These are the activations of a small neural network, seen along a few directions. Each row is one input.
In each table, some parts of the input vary, and every possible input appears once, in random order.
A made-up example of a description, with smaller parts first: one of 8 places around a ring, together with either a single point or (one of 2 separate values, together with one of 4 places along a line) or one of 9 places along a line.
Shared parts are said once, and a part with two or three values counts as separate values.
(in the rows, 128 means zero)

Table:
x1: [135 111 131 126 127  99 128 133 113 115 122  85 116 121 141 127 132 152
 124]
x2: [105 172 155 189 187  80 152 132 124 106 153 156  75 143  90 138  85 109
 113]
x3: [136 145 130 156 171 153 114 149 142 160 125 122  92 153 168 121 104 100
 100]
x4: [126 104 135 138 186 107 142 162 141 165 107 124  68 144 169 142 108 128
 121]
x5: [128 125 128 149 191 141 129 155 151 178 118 142  83 144 179 144 103  98
 112]
x6: [144 123 139 146 160 112 125 146 133 140 111 104  82 145 164 136 102 124
 112]
x7: [138 117 124 139 131 126 126 133 124 121 115 110 121 133 146 121 124 140
 117]
x8: [100 170 138 172 164 100 149 116 105  81 164 151 111 126  74 132 104 118
 122]
x9: [144 115 131 130 123 107 135 127 114 118 121  81 107 118 138 132 120 156
 135]
x10: [128 141 115 146 137 165 119 128 131 138 126 125 128 141 154 116 121 110
 103]
x11: [120 136 124 147 190 151 138 161 150 180 127 132  86 152 177 149 105  97
 120]
x12: [142 111 118  76  34 124 120  95 102  91 126 116 198 115  83 130 168 161
 170]
x13: [131 129 124 140 132 143 118 134 123 132 127 114 124 132 150 117 127 121
 108]
x14: [129 121 120  94  41 167 103 103 117 112 128 155 202 122  91 108 171 140
 141]
x15: [123 138 111  93  49 179 102  96 122 119 133 162 221 132  99 108 172 121
 134]
x16: [103 155 153 171 219  78 166 144 124 124 160 168  63 134  97 157  84 104
 125]
x17: [131 106 128  95  91 113 136 120 132 113 122 111 157  96 113 119 150 160
 153]
x18: [136 101 135 129 178  86 153 158 133 153 119  93  66 141 164 155 112 136
 144]
x19: [130 110 114  97 101 138 127 120 128 115 122 132 161 107 121 116 150 137
 136]
x20: [147 116 140 138 153  82 127 146 128 131 112  88  74 136 161 143 104 145
 124]
x21: [138 118 143 146 150  86 135 141 135 143 110  81  73 140 152 134 109 150
 127]
x22: [138 113 124  85  43 144 107  97 110 102 125 140 207 116  90 118 174 145
 147]
x23: [135 107 128  76  31 119 117 101  98  95 122 127 194 111  88 115 175 162
 158]
x24: [128 148 118 153 136 168 119 127 134 145 130 122 132 134 152 123 123 114
 112]
x25: [119 136 112 115  97 176 124 116 144 140 124 148 169 107 125 119 140 113
 129]
x26: [121 113 133 141 183 121 137 160 144 173 115 130  74 143 174 147 102 109
 113]
x27: [106 165 131 122  78 114 132  81 101  60 168 194 202 119  16 122 152 132
 154]
x28: [127 147 107  91  56 192 100  97 118 121 142 150 219 129  94 113 173 121
 146]
x29: [132 128 140 157 155 124 120 146 142 153 111 117  87 150 167 123 103 113
 104]
x30: [132 147 135 164 170 154 115 143 154 170 122 115  94 146 159 130 101 109
 102]
x31: [100 162 124 132 135 107 150 102 118  70 168 180 157 106  50 126 127 121
 145]
x32: [134 122 112  99 100 154 121 118 130 122 134 139 157 105 127 115 144 122
 131]
x33: [132 102 123  89  91 111 134 120 128 103 124 115 155 100 121 124 149 155
 148]
x34: [127 130 112 111 106 175 117 113 145 136 131 147 163 107 125 111 148 113
 119]
x35: [136  95 145 129 184  82 143 162 141 154 117 104  64 134 163 147 117 144
 130]
Q: Describe the family of inputs behind these rows.
A: one of 5 places along a line, together with either a single point or one of 6 places along a line
Q: Changing only the place on the line of 5 turns x31 into x27. The same change can be made to x32. Which row results?
A: x14
Q: A walk changes only the place on the line of 5. It starts at x15 and steps to x34. List the rest of the walk in order.
A: x10, x3, x5
Q: A walk changes only the place on the line of 6. It starts at x24 and steps to x10. List the rest of the walk in order.
A: x13, x7, x1, x9
Q: A walk changes only the place on the line of 6. It starts at x21 and steps to x20. List the rest of the walk in order.
A: x6, x29, x3, x30

Table:
x36: [110 182 143 210 211 149 121 145 133 133 151 137  76 167 131 129  71  90
  88]
x37: [108 155 123 155 189 151 132 136 142 131 148 191 116 144 109 140 101  80
 123]
x38: [119 119 150 117 168  56 156 145 117 117 145 136  87 131 103 154 120 143
 158]
x39: [164 103 100  78  19 175  89 102 133 142  89  77 198 111 159 103 174 150
 132]
x40: [148  78 112  74  86 166 122 139 142 176  95 112 151 116 190 126 164 140
 134]
x41: [105 156 117 133 138 170 131 117 134 118 155 194 166 125  89 127 128  93
 138]
x42: [114 172 112 131  68 179 108  76 114  77 159 172 210 110  62  91 151 108
 111]
x43: [149 103 136 160 163 145 109 165 146 188  89  52  64 154 227 127 105 137
  86]
x44: [151  76 108 105 143 143 124 155 156 195  86  99 107 130 209 141 138 122
 125]
x45: [116 109 133 100 122  72 166 121 110  88 138 152 137  99  83 142 138 151
 167]
x46: [130 140 136 100  40  82 137  86  94  59 138 126 177 103  56 111 157 173
 152]
x47: [123 144 166 172 190  49 141 147 115 113 143  87  47 146 118 144  87 149
 121]
Q: Describe the family of inputs behind these rows.
A: one of 3 separate values, together with one of 4 places along a line
Q: Changing only the choice among 3 separate values turns x47 into x36. The same change can be made to x38. Which row results?
A: x37
Q: Which other rows does x40 become when the place on the line of 4 takes its other values? List them by row number.
A: x39, x43, x44

Table:
x48: [141  97 131 137 189 149 109 170 155 194 106  80  72 147 214 137 111 115
 106]
x49: [103 174 145 208 233 102 161 153 132 138 154 155  54 159 120 154  68  99
 114]
x50: [122 128 112 110  54 155 120  91 123 101 125 156 204 106  90 106 166 137
 133]
x51: [150 108 102  62  38 182  94 101 127 119 115 117 210 105 130 100 176 131
 142]
x52: [114 137 137 174 221 109 145 156 145 150 131 157  59 148 144 150  85  99
 107]
x53: [146 119 140 150 165 140 118 170 162 198  93  87  61 162 210 133 105 130
 106]
x54: [137 104 153 139 194  44 167 164 115 128 124  74  34 125 161 156  90 157
 136]
x55: [142 103 104  81  35 180  95 101 126 124 106 120 214 109 128 110 174 140
 140]
x56: [127 130 133 167 202 117 134 153 154 166 123 114  61 136 170 136  96 110
  98]
x57: [136 105 134  66  50  73 137 100  95  67 134 112 174  93  72 122 166 178
 175]
x58: [119 155 123 106  66 148 122  88 107  72 152 173 193 112  63 102 152 125
 131]
x59: [101 175 124 135  91 137 133  89  96  81 174 193 199 132  35 130 147 115
 148]
Q: Changing only one part turns x53 into x55. The same change can be made to x48. Which row results?
A: x51
Q: Describe the family of inputs behind these rows.
A: one of 2 separate values, together with either a single point or one of 5 places along a line
Q: Which other rows does x56 become when the choice among 2 separate values takes its other values? List them by row number.
A: x50

Table:
x60: [137  86 129  92 187 124 141 183 135 184 118 123  82 141 184 172 121 122
 151]
x61: [105 125 125  90  97 110 153  97 112  82 162 183 178  92  60 124 157 139
 154]
x62: [134  88 125  58  75 105 133 113 114  97 127 128 172  79 113 121 165 163
 168]
x63: [108 142 130 122 216 137 153 158 139 153 156 180  87 150 127 173  94  88
 150]
x64: [115 155 135 129  96  94 142  97 112  91 151 154 160 106  67 129 142 141
 140]
x65: [111 149 106  98 102 165 144  99 123  97 155 188 182  98  73 111 149 102
 152]
x66: [130 132 115 128  99 193  91 124 132 144 123 142 160 147 143  99 146 110
 103]
x67: [143 113 132  93  69  95 133 116 120 111 120  99 152  96 115 124 153 166
 153]
x68: [142  97 141 105  90  96 113 125 105  96 112  92 136 121 121 115 145 160
 143]
x69: [126 165 140 164 112  89 128 109 104  89 141 119 124 159  78 126 117 151
 110]
x70: [115 169 117 131 108 154 126 100 125 109 162 159 170 113  82 123 133 114
 136]
x71: [118 162 138 208 211 122 143 141 143 131 136 126  66 132 147 126  67  95
  83]
x72: [131 137 114 117  94 189 102 109 154 159 127 150 185 122 132 115 149 117
 116]
x73: [148  99 118 104  85 144 112 124 116 125 111  94 148 140 152 123 149 143
 122]
x74: [140 157 119 157 104 176  81 117 141 154 118 113 147 166 153 111 132 117
  88]
x75: [150 121 145 138  91  88 112 127 109 106 101  66 119 143 125 119 129 170
 131]
x76: [140 107 146 159 184  70 142 150 141 134 106  64  33 111 173 131  93 152
 106]
x77: [109 147 151 197 202  69 159 142 134 118 138 116  55 126 126 128  82 129
  92]
x78: [120 121 101  82  81 203 119 113 152 145 127 177 198 110 128 106 168 108
 132]
x79: [131  83 112  70  74 153 125 112 123 130 116 129 186  88 134 119 169 135
 161]
x80: [139 111 122 100  78 144 119 111 126 142 112 100 166 105 141 121 159 144
 145]
x81: [121 144 133 136 103  95 137 110  97  77 144 149 138 138  77 120 130 138
 121]
x82: [131  81 148  87 183  80 155 170 137 155 118 121  65 133 158 177 117 139
 175]
x83: [117 160 119 144 116 151 119 109 114  91 139 153 153 147  91 116 120 104
 124]
x84: [130 182 129 182 117 143 111 112 112  98 135 130 137 164 100 126 104 116
 108]
x85: [152 121 130 145  90 133 101 128 117 136  94  67 136 154 152 123 132 147
 115]
x86: [122 140 125 189 193 160 114 157 174 180 105 110  70 135 191 115  96  97
  68]
x87: [110 125 140 125 207  77 169 162 122 139 157 172  77 143 109 167 109 118
 165]
x88: [142 104 130 175 180 110 129 159 142 164 103  67  60 124 206 130  93 130
  91]
x89: [125 115 124 116 198 170 135 169 164 204 126 170  99 158 182 149 121  86
 136]
Q: Describe the family of inputs behind these rows.
A: one of 5 places around a ring, together with either one of 2 separate values or one of 4 places along a line
Q: Changing only the place on the ring of 5 turns x73 into x68. The same change can be made to x79. Which row results?
A: x62
Q: Which other rows does x87 become when the choice among 2 separate values takes its other values? List them by row number.
A: x77
Q: Which other rows agree with x71 in the place on the ring of 5? List them by row number.
A: x63, x65, x70, x83, x84
Q: A walk changes only the place on the line of 4. It starts at x69 and steps to x81. List the rest of the walk in order.
A: x64, x61

Table:
x90: [178  67  90  44  41 216  89 137 155 190  71  53 188  95 225 115 169 141
 157]
x91: [132 116 129 132 246 129 135 180 137 183 135 153  44 169 186 168  87  73
 116]
x92: [120 181 128 136  47 142 101  84  75  47 153 150 196 162  40 117 138 133
 125]
x93: [150  91 159 134 219  52 136 177 122 152 112  71  16 148 187 161  81 139
 130]
x94: [113 157 119  72  83 152 116 104  98  97 175 209 210 150  42 145 164 102
 177]
x95: [119 128 144 161 133  69 166 142 154 149 104 108  94 115 125 154 113 174
 160]
x96: [104 158 123 158 173 144 156 147 171 188 138 176 120 138 125 152 120 103
 154]
x97: [114  97 130 106 129  75 164 113 130  73 135 127 125  57  97 109 139 157
 131]
x98: [111 154 125 164 126 142 136  94 122  63 148 137 140  86  97  75 119 121
  77]
x99: [174  68 113  80  22 178  64 113 141 185  60  79 177 143 210  87 194 150
  92]
x100: [120 119 148  87  60  82 124 109  80  61 141 136 180 135  48 145 153 175
 186]
x101: [140 145 141 195 216 124 112 158 117 147 128  78  36 178 186 134  71 101
  65]
x102: [115 185 130 223 140 133 137 118 149 150 126 110 114 143 125 123 103 129
 100]
x103: [100 126 114  99 157 153 155 116 140 108 166 204 151  73  98 107 143  92
 123]
Q: Describe the family of inputs behind these rows.
A: either one of 2 separate values or (one of 3 separate values, together with one of 4 places along a line)

Table:
x104: [107 161 139 151 198  81 178 129 113  89 172 174  89 119  69 153  98 110
 146]
x105: [137 132  92  96  55 250  75 103 155 161 113 158 224 128 154  80 168  95
  98]
x106: [112 175 150 184 160  68 160 122  99  64 156 143  90 148  64 135  88 130
 126]
x107: [148  96 109  89  34 145 102  91 116 108 106  87 185 106 139 101 178 167
 111]
x108: [134 112 147 149 209  87 131 164 150 160 116  94  38 134 179 138  81 120
 111]
x109: [154  89 120  93 133 140 119 158 156 188  90  76 107 118 202 137 139 146
 141]
x110: [127 171 121 192 217 183 110 161 181 198 126 154  63 164 185 124  87  66
  65]
x111: [110 155 150 134  61 101 131  85  88  56 155 144 189 129  40 109 142 152
 149]
x112: [152  82 106  42  60 164 114 112 128 129 111 112 187  94 137 114 181 145
 151]
x113: [143  68 121  83 134 146 130 166 163 193  99 100 116 115 213 146 140 142
 147]
x114: [131 116 149 186 200  76 134 150 139 145 112  78  38 143 181 131  93 128
  83]
x115: [110 153 135  93  90 112 145  99 115  78 158 176 180  99  38 128 155 137
 170]
x116: [143  69 109  32  51 157 117 119 121 141 111 141 201 115 145 124 182 143
 163]
x117: [126 101 132 131 222  92 156 171 137 180 130 131  44 155 180 171 103 107
 132]
x118: [102 198 117 155  83 205 106  92 126 109 161 222 216 146  49 110 141  85
 124]
x119: [ 95 144 142 140 201  81 176 141 122 101 167 201  93 119  77 155  96 113
 159]
x120: [105 162 143 167 183  68 159 133  90  83 157 160 106 141  70 151  87 119
 141]
x121: [151  88 121 106 117 143 107 156 139 172  84  63 107 139 201 145 130 152
 137]
x122: [157  97 109  82  28 148  99  97 111 102 102  81 183 126 140 101 178 157
 134]
x123: [136 129 145 176 199  78 135 157 142 145 115  72  36 148 179 126  94 129
  94]
x124: [155  90 106  50  39 154 101 110 129 119 102  96 185  94 137 103 168 149
 139]
x125: [140 141 100 147 132 237  83 150 180 215  93 118 136 146 213 112 131  96
  88]
x126: [ 91 205 132 200 195 176 134 120 137 119 173 215 132 150  83 119  82  63
  93]
x127: [100 141 127  82  93 115 150 105 121  88 161 200 180 101  43 138 158 135
 180]
x128: [155  93 121 143 108 135 114 134 137 165  90  43 101 120 198 128 133 160
 102]
x129: [132 104 146 141 226  89 144 172 150 168 122 107  45 135 184 145  97 110
 119]
x130: [103 166 155 201 176  67 157 120  97  69 159 146  93 120  70 132  89 135
 110]
x131: [156  91 134 137 103 136 110 150 127 163  82  43 112 142 198 117 130 159
 123]
x132: [116 156 120 113  72 101 136  91  94  70 160 163 182 123  37 140 145 138
 163]
x133: [112 155 142 148  63 106 129  82  79  59 156 144 181 122  34 125 147 154
 142]
Q: Describe the family of inputs behind these rows.
A: one of 5 places around a ring, together with either a single point or one of 5 places along a line
Q: Changing only the place on the ring of 5 turns x105 into x110. The same change can be made to x122. Which row results?
A: x123
Q: Which other rows does x128 become when the place on the line of 5 takes its other values? List them by row number.
A: x109, x113, x121, x131
